Each row below is a small network's average activation on inputs in which a field has the value named, seen along a few directions.
Related values have similar rows: they may be neighbours, one step apart, or belong to one group.
(in the rows, 500 means zero)
Strong random noise was added to every row along 5 fixed directions; ignore it. To show where, here is one row again and again, with new noise each time:
[268, 390, 352, 493, 960, 395, 690, 486, 519, 862, 483, 703, 426, 657, 474]
[580, 483, 596, 625, 714, 507, 476, 215, 540, 261, 540, 739, 486, 471, 539]
[545, 672, 621, 368, 647, 360, 354, 260, 613, 344, 557, 682, 522, 644, 541]
[246, 384, 356, 365, 829, 431, 741, 755, 481, 891, 395, 417, 570, 477, 320]
[483, 545, 780, 225, 593, 417, 376, 643, 471,  81, 393, 484, 692, 431, 402]
[437, 556, 578, 263, 789, 394, 538, 619, 517, 510, 407, 435, 667, 547, 290]
[308, 439, 323, 590, 186, 488, 511, 404, 593, 692, 625, 613, 316, 253, 830]


J, 18 values:
j11: [684, 909, 704, 291, 314, 438, 186, 286, 663, 189, 523, 354, 666, 548, 376]
j18: [414, 348, 481, 512, 392, 380, 399, 415, 541, 527, 653, 603, 382, 564, 856]
j16: [626, 540, 423, 481, 351, 558, 589, 468, 439, 563, 552, 470, 461, 431, 641]
j1: [666, 498, 481, 745, 510, 510, 599, 452, 444, 626, 421, 305, 592, 542, 265]
j15: [748, 673, 561, 502, 676, 351, 310, 242, 625, 534, 537, 316, 571, 890, 263]
j10: [504, 604, 528, 414, 312, 464, 433, 431, 604, 432, 544, 450, 540, 309, 565]
j7: [538, 358, 552, 619, 559, 719, 552, 679, 368, 358, 500, 433, 594, 351, 355]
j6: [681, 581, 625, 546, 706, 574, 474, 432, 552, 305, 323, 365, 650, 500,  55]
j17: [568, 146, 388, 979, 819, 689, 737, 361, 436, 660, 504, 439, 500, 449, 393]
j4: [845, 521, 660, 791, 462, 514, 508, 140, 509, 179, 610, 589, 587, 481, 599]
j13: [357, 537, 381, 320, 192, 438, 428, 695, 571, 748, 662, 491, 372, 455, 789]
j2: [602, 721, 446, 377, 330, 554, 396, 561, 552, 474, 428, 351, 517, 521, 306]
j8: [585, 496, 574, 739, 724, 454, 610, 321, 458, 532, 522, 605, 511, 786, 490]
j3: [448, 222, 431, 731, 469, 741, 724, 649, 267, 454, 397, 612, 368, 338, 629]
j5: [307, 618, 394, 355, 510, 421, 371, 454, 551, 659, 557, 835, 238, 826, 807]
j9: [889, 811, 512, 441, 449, 582, 432, 210, 634, 313, 619, 425, 648, 490, 351]
j12: [637, 483, 579, 731, 216, 643, 282, 381, 484, 175, 602, 645, 313, 403, 630]
j14: [644, 370, 414, 720, 596, 698, 686, 499, 305, 513, 374, 503, 436, 507, 300]
Each value of J is a pair of two hidden parts, and every pair occurs once (6 first parts, 3 second parts).
Question: j6 and j10 share the first part; j6 and j15 share the second. Which value has the first part of j15 and the second part of j10?
Answer: j18
Question: j14 and j16 share the first part; j14 and j12 share the second. Which value has the first part of j12 and the second part of j16?
Answer: j13
Question: j5 and j2 share the first part; j5 and j8 share the second. Which value has the first part of j8 and the second part of j2?
Answer: j1

L, 11 values:
l11: [585, 496, 478, 617, 732, 475, 585, 280, 523, 600, 517, 579, 510, 665, 473]
l10: [490, 588, 457, 388, 287, 432, 493, 606, 506, 636, 537, 356, 479, 560, 560]
l5: [520, 520, 607, 394, 495, 511, 440, 477, 536, 288, 441, 451, 599, 346, 434]
l6: [510, 475, 508, 561, 715, 436, 515, 422, 502, 551, 489, 551, 590, 529, 432]
l7: [539, 500, 540, 544, 446, 440, 424, 350, 498, 474, 583, 666, 417, 662, 686]
l8: [604, 493, 610, 495, 763, 538, 406, 493, 430, 350, 481, 598, 497, 810, 404]
l4: [478, 561, 479, 512, 607, 440, 506, 418, 629, 597, 570, 468, 510, 528, 470]
l9: [558, 455, 536, 481, 980, 448, 578, 532, 421, 489, 396, 627, 545, 866, 315]
l1: [571, 597, 437, 562, 184, 592, 481, 559, 521, 567, 436, 270, 488, 366, 333]
l3: [482, 625, 530, 259, 539, 429, 454, 565, 551, 483, 449, 350, 643, 442, 336]
l2: [574, 759, 492, 346, 667, 465, 497, 356, 588, 561, 596, 618, 505, 605, 470]
L is arranged as a line.
Question: A walk along L starts at l2 and steps to its neighbour l3. Put l11, l6, l4, l1 in the order it reaches them.
Answer: l4, l6, l11, l1
Question: Which values are neighbours of l9? Give them in the order they are listed.
Answer: l10, l8

H, 11 values:
h4: [594, 658, 491, 450, 312, 534, 392, 409, 617, 391, 591, 383, 581, 293, 461]
h7: [646, 463, 511, 770, 499, 576, 499, 292, 461, 437, 561, 629, 407, 592, 589]
h5: [746, 320, 653, 702, 696, 670, 500, 416, 364, 137, 480, 538, 551, 518, 372]
h1: [587, 502, 555, 597, 362, 481, 463, 342, 532, 384, 562, 471, 522, 483, 624]
h2: [524, 535, 439, 606, 145, 555, 441, 323, 617, 514, 632, 455, 432, 226, 636]
h10: [348, 357, 363, 653, 620, 406, 590, 356, 529, 769, 547, 677, 358, 590, 679]
h8: [517, 518, 557, 391, 660, 578, 531, 595, 492, 430, 434, 441, 613, 415, 331]
h11: [475, 610, 578, 367, 577, 335, 364, 402, 587, 431, 545, 572, 497, 630, 545]
h3: [425, 561, 395, 565, 386, 535, 466, 519, 487, 608, 432, 551, 325, 663, 500]
h6: [619, 543, 536, 460, 544, 630, 582, 504, 429, 296, 436, 600, 522, 330, 468]
h9: [677, 539, 618, 506, 461, 516, 515, 603, 472, 383, 450, 261, 724, 408, 313]
H is arranged as a line.
Question: A walk along H starts at h6 and steps to its neighbour h8. Put h1, h2, h10, h9 in the order it reaches them.
Answer: h2, h10, h1, h9
Question: Which values are neighbours of h3? Give them in the order they are listed.
Answer: h5
